Each row below holds a small network's activations on one input, seen along a few directions.
Each table varies a few parts of the input and shows all the possible inputs, shuffled.
A made-up example of a description, with smaller parts first: values(3) and (point or ring(9) or (ring(5) and line(6))).
Shared parts are said once, and a part with two or three values counts as separate values.

Other details of the inputs shift rows strongly along two fixed directions, in all tables alike. That doesn't count.

Rows:
x1: [-6,-6,-7,21,-12,39,-15,20,52,-11,-23,22,31,7,23,1,-8]
x2: [8,0,2,-9,-25,31,-15,-41,33,-1,-24,-56,16,-27,-2,20,-8]
x3: [3,16,9,-3,9,-67,10,26,-64,18,19,23,-26,13,-21,-17,-9]
x4: [-10,-7,-3,22,-23,45,-5,-14,51,-13,-26,10,17,-14,25,8,-3]
x5: [-6,-4,-4,2,0,20,1,-9,13,-17,3,-10,14,6,19,7,15]
x6: [-6,6,5,8,3,-28,11,1,12,11,3,9,-4,14,13,-11,-18]
x7: [9,-12,-1,5,-7,32,-19,-5,12,-5,-8,-8,13,-18,-7,7,13]
x8: [-5,-5,0,-9,-16,40,1,-27,39,-3,11,-25,0,-14,-14,11,-19]
x9: [3,6,9,-25,-11,-17,-7,-22,-56,18,39,-37,-42,-21,-70,13,-24]
x10: [7,-14,-2,5,-22,46,-34,-36,32,3,-17,-39,8,-32,-20,22,-2]
x11: [6,-9,6,0,-18,27,-5,-60,42,6,-16,-44,1,-36,1,14,-3]
x12: [-1,-6,-5,11,-10,48,-5,26,47,-16,-16,24,33,2,19,-3,-2]
x13: [14,0,4,-19,-22,40,-5,-35,27,-6,-17,-54,18,-32,-5,16,-3]
x14: [-5,-2,-9,23,3,3,-19,28,6,-13,-18,17,29,23,31,0,17]
x15: [7,5,7,2,12,-65,-13,-3,-51,27,15,-9,-25,7,-26,-5,-2]
x16: [10,10,-9,-44,6,-7,0,-10,-59,24,3,-36,-57,-18,-82,10,-23]
x17: [-10,1,-1,15,1,-14,-6,12,6,7,9,11,-2,19,1,-5,-16]
x18: [-4,-4,-1,-2,1,22,4,19,14,-9,14,17,10,6,2,-2,-5]
x19: [-11,10,3,4,13,-59,8,17,-62,11,38,25,-34,24,-21,-10,-4]
x20: [-5,-16,-5,18,2,39,2,-7,42,-21,-9,21,22,-2,37,2,28]
x21: [-5,6,1,4,6,-43,-16,-5,-45,13,19,-28,-17,17,-18,5,-4]
x22: [11,-1,6,0,9,-23,0,4,-20,8,3,4,-2,-3,-3,-8,11]
x23: [9,-5,-17,-18,30,4,1,20,-29,4,-15,9,-20,5,-22,-2,19]
x24: [-3,4,-21,-6,38,-3,18,70,-11,-6,-17,62,-2,40,13,-22,9]
x25: [0,6,8,-9,0,-17,20,3,-19,0,13,16,-12,-5,-1,-6,-3]
x26: [-4,-11,-3,23,3,2,-14,-6,11,-1,-6,8,6,4,16,2,14]
x27: [1,7,6,-6,-5,-25,-1,-33,-10,11,3,-44,-9,-4,-4,7,-8]
x28: [4,2,4,-6,-23,24,-8,-24,43,9,-15,-29,7,-20,-11,8,-30]
x29: [6,4,-18,-25,26,4,4,26,-33,-3,-16,-5,-12,15,-15,0,15]
x30: [6,9,8,-22,12,-39,11,-4,-49,6,27,-24,-15,5,-14,-1,3]
x31: [-6,-2,3,2,-18,39,25,-26,55,-18,-18,12,14,-20,35,1,2]
x32: [-8,8,0,27,8,-40,8,41,-9,-2,-16,62,9,27,38,-20,5]
x33: [10,-11,5,-21,-10,24,-16,-41,-14,8,23,-52,-18,-35,-50,21,-2]
x34: [2,-7,-7,11,-6,44,-11,19,29,-25,-23,7,41,2,32,4,21]
x35: [-1,-4,2,-3,-3,37,23,9,53,-18,-8,24,27,-4,36,-7,0]
x36: [-3,3,2,-3,6,-4,19,-12,11,-12,1,-5,11,7,33,-2,15]
x37: [4,1,3,-19,2,-6,-9,-8,-40,1,28,-37,-11,-3,-31,12,1]
x38: [0,-5,2,12,30,-30,20,34,-15,-10,7,56,11,22,42,-21,34]
x39: [1,5,2,1,-7,-12,-10,16,-33,6,10,8,-11,-2,-28,-1,-9]
x40: [-12,3,-6,35,6,-26,-9,52,-16,-5,-10,64,10,32,26,-14,8]
x41: [11,0,7,-19,-26,44,1,-27,45,4,-10,-37,9,-33,-18,8,-27]
x42: [-12,7,1,11,22,-37,32,34,6,-6,13,57,6,37,43,-26,4]
x43: [-13,8,2,29,11,-45,20,28,-5,-2,-9,60,2,28,48,-22,6]
x44: [8,3,12,-24,4,-43,4,-52,-42,26,37,-51,-44,-19,-48,7,-9]
Each input here is: line(4) and (point or (values(2) and ring(5))).
- The inputs of x22 and x13 match in every part but the line(4) part. If x23 is changed in the same way as x22 into x13, which row does it become? => x29
- The inputs of x9 and x37 match in every part but the line(4) part. If x4 is changed in the same way as x9 into x37, which row does it become? => x21
- Change only the line(4) part in x31. List by row number the other rows that result. => x36, x42, x44
- List by row number the other rows that have the line(4) part in common with x1. => x6, x8, x12, x17, x18, x24, x28, x35, x41, x42
- Change only the line(4) part in x38. List by row number the other rows that result. => x25, x30, x35

Rows:
x45: [8,11,1,-30,-16,6,-3,-26,1,20,-1,-53,-20,-20,-49,9,-39]
x46: [-7,11,5,4,-5,-32,-1,12,-33,1,23,6,-7,15,-9,-2,-6]
x47: [0,4,15,18,3,-61,-3,-17,-15,18,28,-3,-7,11,3,-10,1]
x48: [-10,2,-3,4,2,10,27,10,27,-11,-9,42,1,6,26,-10,0]
x49: [5,8,-6,-8,-4,15,5,5,19,-9,-24,-8,18,2,14,-2,2]
x50: [4,-8,-5,-12,13,20,11,-5,0,-14,0,1,3,-6,10,3,27]
x51: [7,8,7,-17,-11,-26,-10,-17,-38,30,7,-31,-36,-22,-56,5,-35]
x52: [-3,-12,-9,0,16,34,18,16,30,-18,-9,37,13,2,32,-6,20]
x53: [-16,-9,-4,25,-4,36,3,24,41,-24,-6,39,30,13,45,-3,4]
x54: [5,6,-3,-14,19,-25,3,28,-25,14,6,3,-12,18,-19,-9,-12]
x55: [6,2,-2,-15,-11,36,18,-17,27,-14,-16,-2,7,-21,6,1,10]
x56: [3,5,-1,2,-12,-2,-11,-8,5,12,-2,-5,-10,-6,-29,-2,-15]
x57: [3,-2,-5,6,17,-30,-18,7,-38,5,13,-2,-7,16,-13,-1,23]
x58: [5,-6,3,-12,-19,46,-9,-6,24,-2,5,-18,6,-23,-26,11,-20]
x59: [0,4,3,4,-9,-12,-5,-12,-13,5,-12,-8,-7,-9,0,6,-3]
x60: [-4,4,9,17,15,-43,18,16,14,-2,4,25,23,28,57,-20,8]
x61: [-4,0,1,11,13,-37,-7,6,-46,6,4,2,-13,10,5,0,11]
x62: [1,-2,4,-16,-3,-3,-16,-8,-30,13,35,-31,-20,-9,-48,12,-21]
x63: [-8,3,3,6,4,-26,-6,10,-40,-2,28,-2,-6,17,-5,1,4]
x64: [-7,7,-4,25,5,-32,-3,19,-9,-4,-4,34,6,28,21,-11,18]
x65: [0,-2,-6,17,16,-17,-6,38,-6,3,-2,44,3,25,4,-16,11]
x66: [-6,1,-4,5,0,19,25,3,29,-23,-17,33,15,4,41,-6,20]
x67: [8,-3,-3,-15,8,21,16,2,4,-11,-5,7,3,-8,2,-2,20]
x68: [0,2,-2,-10,-4,25,22,1,27,-7,-11,21,-1,-11,4,-7,-5]
x69: [-3,7,22,9,3,-69,5,-1,-37,15,50,0,-8,14,-1,-11,-12]
x70: [-4,-9,-5,16,23,-15,-4,37,-17,0,-7,42,3,17,24,-9,13]
x71: [0,-5,-1,-14,-7,35,10,-40,16,-11,-1,-31,-5,-23,-2,14,9]
x72: [-6,5,3,11,1,-31,0,11,-19,13,-4,21,-16,6,-1,-5,-16]
x73: [12,-4,2,-8,0,4,-11,-4,-19,6,-10,-17,-4,-17,-16,7,5]
x74: [1,-2,16,-3,-3,-10,25,-33,23,0,15,-4,2,-14,23,-6,3]
x75: [-3,-11,-5,12,4,33,-5,23,17,-27,-3,21,35,8,35,2,26]
x76: [12,-8,-4,-2,-16,46,-18,-24,32,-6,-18,-28,14,-23,-14,13,13]
x77: [4,3,3,-10,-28,35,-7,-17,17,-9,-1,-26,12,-23,-16,11,-10]
x78: [-7,2,-2,15,-12,1,-7,-7,21,4,-7,10,-3,3,-4,0,-10]
x79: [8,-7,2,-11,-21,56,-10,-13,27,-13,-4,-27,20,-26,-11,15,1]
x80: [-3,15,-1,-6,8,-40,5,9,-29,7,3,-7,-9,22,-2,-4,-5]
x81: [9,-2,1,-5,-24,39,-8,-26,26,-4,-32,-25,11,-35,-1,12,-2]
x82: [15,1,-2,-28,-8,31,-7,-23,10,3,-12,-55,2,-21,-27,15,-6]
x83: [0,2,-3,-4,29,-24,23,43,-24,0,10,54,-11,23,6,-21,11]
x84: [-4,3,-2,12,11,-45,-14,-1,-45,10,19,-6,-17,20,-15,-1,13]
x85: [-11,-5,-2,23,15,-23,0,27,-15,2,-6,38,-3,19,27,-8,4]
x86: [-1,-4,2,-23,-11,26,8,-47,8,8,13,-42,-28,-30,-34,15,-19]
x87: [-8,-1,-3,17,-12,36,7,34,45,-21,-15,48,33,7,35,-10,-3]
x88: [0,-1,-9,24,-6,24,-2,17,40,-21,-32,37,35,10,39,-10,27]
x89: [0,4,-5,-12,28,-42,-2,26,-44,16,18,-2,-19,26,-18,-7,-7]
x90: [1,-16,-8,19,10,32,-5,19,23,-23,-33,29,34,0,53,1,36]
x91: [-8,2,-2,14,10,-43,-12,4,-34,17,21,4,-25,21,-21,-4,-5]
x92: [-7,6,-3,-3,16,-33,2,12,-26,13,12,-7,-18,23,-8,-4,-14]
x93: [6,-1,-6,-15,13,0,-6,0,-14,-1,-2,-28,3,6,-3,6,11]
x94: [-11,10,6,5,-5,-30,1,17,-23,8,25,17,-14,15,-15,-5,-25]
x95: [-3,2,-4,-7,-20,45,4,-20,59,-5,-27,-20,13,-13,10,10,-23]
x96: [9,-2,22,-6,-20,-21,-7,-60,-1,24,14,-56,-14,-38,-18,12,-22]
x97: [1,-8,-6,5,5,4,-18,-3,1,6,4,-4,-5,2,-16,4,4]
x98: [4,2,-1,-21,-10,16,-9,-42,0,5,-1,-70,-9,-17,-24,20,-11]
x99: [7,-11,-1,-1,-8,40,-7,-1,27,0,-26,1,8,-24,0,6,-6]
- The inputs of x98 and x84 match in every part but one. If x45 is changed in the same way as x98 into x84, which row does it become? => x56
- The inputs of x64 and x80 match in every part but one. If x97 is changed in the same way as x64 into x80, which row does it become? => x89
- What is each input in this table made of? => values(5) and (point or (values(2) and ring(5)))
- Change only the ring(5) part in x46. List by row number the other rows that result. => x63, x75, x77, x79
- Change only the values(5) part in x60. List by row number the other rows that result. => x47, x69, x74, x96
- List by row number the other rows that have the values(5) part in common with x59. => x51, x61, x70, x72, x73, x81, x85, x90, x96, x99
- List by row number the other rows that have the values(5) part in common with x83. => x48, x50, x52, x55, x66, x67, x68, x71, x74, x86
- Change only the values(2) part in x84. List by row number the other rows that result. => x91
